Each row below holds a small network's activations on one input, seen along a few directions.
In each table, some parts of the input vary, and every possible input appears once, in random order.
A made-up example of a description, with smaller parts first: values(3) and (point or ring(11) or (ring(5) and line(6))).
Shared parts are said once, and a part with two or three values counts as separate values.

Other details of the inputs vary at random and push rows far along three fixed directions, the same in every table; ignore that.

A family of inputs:
R1: [-2.06 -1.52 -2.27  1.25  2.98  2.15 -3.63  6.90  0.55  2.09 -1.34 -1.85]
R2: [ 1.78 -2.95 -0.01  0.66 -2.32  0.73  1.42  7.34 -0.87  4.28 -1.55  0.07]
R3: [-2.60 -1.85 -1.99 -0.69  2.79  0.49 -2.24  5.31  0.98  2.06  2.86  0.17]
R4: [-0.56 -0.65  4.91  1.33  0.44  3.09  3.90 -0.89  0.85 -2.34 -0.39  1.58]
R5: [-5.02  2.05  3.68 -0.22  3.96  4.20  0.22 -8.67  5.46 -7.75  2.49 -2.98]
R6: [-2.08 -0.77 -2.01  0.71  3.82  1.27 -3.10  5.72  2.77  1.00  2.78 -0.21]
R7: [ 0.50  6.20 -6.46  0.14 -2.27 -4.66 -4.33 -3.67 -3.22  0.09 -4.67  0.40]
R8: [ 1.64  3.00 -4.57 -0.81 -5.69 -6.37 -3.91 -3.29 -5.53 -0.38 -3.17  0.50]
R9: [-2.96 -1.30 -2.52  0.93  3.77  2.12 -2.49  4.64  1.49  3.15  2.94  0.80]
R10: [ 4.65 -5.24  4.28 -1.01 -7.13 -2.30  7.15  2.22 -3.45  3.81 -1.08  3.35]
R11: [ 3.25  6.41 -5.20 -1.26 -2.74 -4.94 -3.60 -4.32 -3.45 -1.49  0.83 -2.41]
R12: [-1.95  0.49 -2.50  0.15  2.69  1.31 -3.05  7.42  1.66  2.62  1.19 -0.88]
R13: [-1.47  5.45 -5.03  0.78 -0.65 -2.53 -6.72 -4.21 -0.40 -6.04 -0.42 -1.23]
R14: [-3.91  2.34  3.38 -1.34  4.15  3.00  0.73 -9.58  5.34 -6.37  1.47 -1.88]
R15: [ 4.41 -3.61  6.84 -1.12 -2.71 -0.65  6.72 -0.49  0.03  1.23 -1.77  4.15]
R16: [ 1.74  3.03 -4.54  0.93 -5.77 -4.99 -3.08 -4.12 -5.52  1.22 -3.23  1.29]
R17: [-1.85 -1.64 -3.38  2.52  1.40  1.27 -1.31  6.20 -0.22  3.24 -0.69 -1.07]
R18: [ 0.63 -2.54 -1.37  0.70  4.56  1.62 -2.01  4.14 -0.50  1.73  1.23 -4.17]
R19: [-4.82 -0.37 -2.83  0.48  4.45  2.21 -2.75  3.17  4.27  3.58  3.26 -4.27]
R20: [ 6.54 -4.36  6.54 -0.92 -3.85  0.54  8.55  0.50 -2.11  1.42  1.04  0.18]
R21: [-2.00  3.94  4.05 -1.42  3.73  2.80  0.05 -6.35  3.59 -8.70 -0.28  1.36]
R22: [ 3.06 -4.00  1.76  0.82 -5.06 -0.47  4.68  1.83 -2.68  4.41 -0.71  3.02]
R23: [ 1.14  3.83 -5.36  0.22 -7.15 -5.55 -2.17 -4.50 -3.17  2.89 -2.69 -3.32]
R24: [-1.99 -2.84 -1.61  1.41  3.57  1.60 -3.79  5.45  1.20  1.00  0.05 -1.15]
R25: [ 0.61 -1.05  4.78 -1.48  6.23  3.80  2.38 -3.08  2.58 -4.31  2.41 -1.23]
R26: [ 0.54  0.68  3.61  0.20 -1.39  1.07  5.03  0.23  1.02 -0.18  1.27  2.64]
R27: [ 1.25  0.07  5.37 -2.48 -1.25 -1.12  4.17 -6.85  0.07 -4.97 -0.60  3.64]
R28: [ 1.54 -2.82  2.47 -0.48 -0.53  0.30  3.18 -1.04 -0.71  2.68 -1.24  3.49]
Each input here is: line(4) and (values(2) or ring(5)).
Changing only the line(4) part turns R15 into R13. The same change can be made to R27. Which row results?
Answer: R10
Which other rows does R19 become when the values(2) part takes its other values? List them by row number.
Answer: R11
A walk changes only the line(4) part. It starts at R19 and steps to R23. List the rest of the walk in order.
Answer: R5, R14
Which other rows does R23 become when the values(2) part takes its other values? List them by row number.
Answer: R20
